Each row below holds a small network's activations on one input, seen along a few directions.
Each table varies a few parts of the input and shows all the possible inputs, shuffled.
A made-up example of a description, with smaller parts first: line(4) and (point or ring(11) or (values(3) and ring(5))).
Shared parts are said once, and a part with two or three values counts as separate values.

Table:
R1: [-1.98  2.28  6.26 -0.05 -2.39  2.27  0.30 -5.61  0.05 -1.89  4.11]
R2: [ 3.33 -4.37 -4.20  0.31 -0.22  0.36  0.05  2.56 -1.49 -0.35  0.05]
R3: [-1.57 -1.81  1.67  2.04  8.79 -1.37  1.14  3.97 -2.22  5.27 -0.12]
R4: [ 2.53 -0.95 -3.38 -0.04 -3.56  0.34 -0.37  1.37  0.41  1.26 -3.95]
R5: [-5.40  5.19  0.70 -0.33  4.88 -2.25  0.68  2.22  2.10 -2.26 -0.01]
R6: [ 5.80 -1.88 -4.14  0.29 -5.47  0.88 -1.00  0.53  1.39  0.76 -3.79]
R7: [ 0.49  1.15 -0.76 -2.01 -5.57 -0.05 -0.99 -4.11  1.47  0.82 -0.42]
R8: [ 3.14 -0.39 -2.24 -1.09 -6.90 -0.01 -3.03 -4.21  2.35 -2.24  0.89]
R9: [-1.16 -0.73 -3.24  0.49 -0.94 -0.87 -1.16  2.87 -0.49 -0.85 -3.03]
R10: [-7.35  4.13  5.96  2.09  3.03 -1.24 -0.44 -3.62  2.02 -0.67  5.40]
R11: [ 6.50  2.07 -0.71 -1.87 -5.46  1.52 -0.21 -0.54  3.40 -1.55 -0.07]
R12: [-3.00  4.42  0.40 -1.13  1.89 -1.45  0.55  1.99  1.02 -2.91  0.27]
R13: [ 0.13  3.05  1.12 -2.43 -0.30  1.82  0.70  0.37  1.25 -3.03 -1.02]
R14: [-3.76  0.50 -2.84  1.25  1.72 -2.12 -0.36  3.01 -0.74 -0.63 -3.43]
R15: [ 1.20 -3.11 -2.43 -0.37  1.37 -0.13  2.41  2.94 -2.01  2.42 -1.46]
R16: [ 0.58 -3.28  1.66  1.11  6.74  0.90  0.65  2.98 -3.78  2.13 -0.48]
R17: [ 3.28 -3.31  0.86  0.64  2.94  0.15  1.02  3.51 -4.36  3.79  0.30]
R18: [-2.71  1.26  0.41 -2.16 -2.50  0.76 -0.78 -4.09  0.45 -1.19 -1.25]
R19: [-5.81  2.56 -0.23 -0.84 -0.28 -2.42 -1.13 -2.45  0.53 -0.96  0.11]
R20: [-4.95  3.39  5.57  1.20  0.04 -0.60 -0.47 -3.89  0.83 -1.34  5.60]
R21: [ 6.00 -5.03  0.47  0.51  1.71  2.51 -0.16  1.95 -3.91  1.02  0.02]
R22: [-1.26 -2.46 -1.73  0.03  4.08 -1.22  2.77  3.36 -1.31  2.99 -1.80]
R23: [ 3.23  3.00  0.05 -2.24 -3.52  1.02  0.44  0.35  2.35 -1.03 -0.19]
R24: [ 9.01 -5.90 -0.39  0.84 -0.32  3.16 -0.75  1.01 -3.10  0.51  0.25]
R25: [-8.19  3.22  0.20 -0.02  2.70 -3.16 -1.03 -2.15  1.74 -0.29 -0.10]
R26: [ 0.61  1.58  4.38  0.60 -4.83  1.01 -1.33 -4.84  0.93 -2.37  6.12]
R27: [ 6.25 -5.09 -5.21  0.69 -2.27  1.20 -0.68  1.54 -0.82 -0.79  0.35]
R28: [-5.57  1.96 -1.80  1.45  4.06 -2.43  1.21  2.48  0.27  2.56 -4.85]
R29: [ 4.34  0.52  4.62  0.36 -6.29  3.62 -0.90 -7.14  1.74 -2.84  4.58]
R30: [-3.70 -1.97 -1.08  0.68  6.88 -2.19  2.86  3.61 -0.06  3.66 -2.10]
Changing only one part turns R8 into R24. The same change can be made to R7. Which row results? -> R21
What is each input in this table made of? -> line(5) and line(6)
Change only the line(5) part in R20. List by row number the other rows that result. -> R1, R10, R26, R29
Change only the line(6) part in R9. List by row number the other rows that result. -> R1, R13, R15, R17, R18

Table:
R31: [ 7.83 -3.88 -1.44 -2.10 -4.81  3.01 -1.24 -0.18 -1.47 -1.10 -0.92]
R32: [-0.45  3.68 -0.23 -1.75 -3.66 -0.25 -0.62 -0.27  1.61 -3.23 -0.27]
R33: [-1.12  1.10 -0.34 -0.97 -2.10 -0.28 -1.16 -4.03  1.27 -0.86  0.91]
R34: [ 0.51  0.22  1.78  1.81  4.12 -0.13  2.68  2.16 -0.31  2.18  1.53]
R35: [-1.19  2.36 -0.40 -0.74 -3.98 -0.72 -0.31 -1.69  2.37 -0.77 -0.67]
R36: [-0.68 -0.73  1.44  1.93  4.87 -0.06 -0.21  0.29 -0.80  1.70  0.40]
R37: [-3.15  0.40 -0.88 -1.50  1.98 -1.08  0.27  2.00  0.00  0.44 -3.13]
R38: [-3.10 -1.80  0.93  0.71  2.94 -0.38  0.64  0.45 -1.59  0.49 -0.62]
R39: [ 5.10 -6.26 -4.56 -0.75  1.64 -0.36 -1.19  5.41 -3.44  0.72 -1.73]
R40: [-2.20  2.04 -1.31 -1.05  2.13 -0.47  0.72  3.29 -0.01 -1.35 -3.07]
R41: [-3.22 -0.27 -1.41  0.66  2.57 -0.64  1.17  0.02 -0.75  1.70 -2.13]
R42: [-1.27  0.21  1.36  1.47 -3.07  0.23 -0.09 -3.11  0.83 -0.57  1.90]
R43: [ 0.92  0.97  2.43  1.21 -0.97  0.47 -1.71 -3.12  0.87  0.00  3.28]
R44: [ 2.03  1.96  2.61  1.06 -1.66  0.65  1.04 -1.22  1.43  0.64  4.52]
What is each input in this table made of? -> values(2) and (point or line(6))
Changing only the values(2) part turns R43 into R36. The same change can be made to R33. Which row results? -> R41

Table:
R45: [-0.92  0.56 -0.39  0.14 -2.33  0.18 -1.51 -1.72  0.86 -1.28  0.47]
R46: [ 0.56 -1.98 -3.57 -0.30 -0.86 -0.69 -0.15  1.36 -0.68  0.11 -2.10]
R47: [ 2.24 -0.41 -3.09 -0.56  1.42 -0.01  0.19  3.10 -0.16 -0.86 -3.26]
R48: [-0.97  3.39  2.03 -0.03 -1.45  0.01  0.45 -1.23  1.74 -0.64  1.95]
R49: [ 0.14  3.31  0.32 -1.38 -2.29  0.20 -0.27 -1.15  2.46 -1.28  0.77]
R50: [-1.89 -1.52  0.44  0.66  2.78 -1.19  0.55  1.19 -1.95  1.78  1.05]
R51: [ 0.65  3.10 -0.73 -1.40 -3.88  0.51 -0.11 -0.93  1.99 -2.09 -0.24]
R52: [-0.39 -0.72 -0.43  0.16 -1.01  1.33  0.13 -1.22 -0.10  0.53 -1.91]
R53: [ 0.18 -0.28 -0.25  0.34  3.93 -0.31  0.93  3.18 -0.11  0.45 -0.98]
R54: [-1.35 -0.73  1.48  0.82  0.29  0.63  0.75 -1.18 -0.41  1.27 -0.87]
R55: [ 1.45 -0.57 -1.71 -0.36  2.23  0.00  0.58  3.26  0.08 -0.20 -2.19]
R56: [-2.04 -0.66  2.33  0.18  2.07  0.55  0.89 -1.52 -1.04  1.29  0.34]
R57: [-0.57 -0.11  0.94 -0.02  5.15 -0.31  1.02  3.21 -1.14  0.67  0.01]
R58: [-0.17  0.14 -1.65 -0.81 -2.90 -0.09 -1.40 -1.78  1.20 -2.20 -0.48]
R59: [-1.86  0.56  1.51  0.81 -1.01 -0.54 -0.91 -1.72  0.55 -0.54  1.50]
R60: [-1.17  3.60  3.37 -0.58  0.11 -0.70  0.27 -1.45  0.83 -0.20  2.69]
R61: [-0.93 -1.34 -0.97  1.24  1.86 -1.31  0.06  0.92 -1.03  1.72 -0.03]
R62: [-2.60  0.73  2.73  0.44  0.20 -0.56 -0.86 -1.71 -0.47 -0.32  2.49]
R63: [ 9.27 -4.16  1.74  1.33 -2.97  2.07 -0.68 -0.57 -2.31  1.24  4.78]
R64: [ 0.37 -1.12 -1.57 -0.40 -2.04  1.23  0.33 -1.23 -0.11 -0.36 -2.88]
R65: [ 0.00 -1.78 -2.52 -0.28  0.72 -0.99 -0.27  1.19 -0.20  0.91 -1.10]
What is each input in this table made of? -> point or (line(4) and line(5))
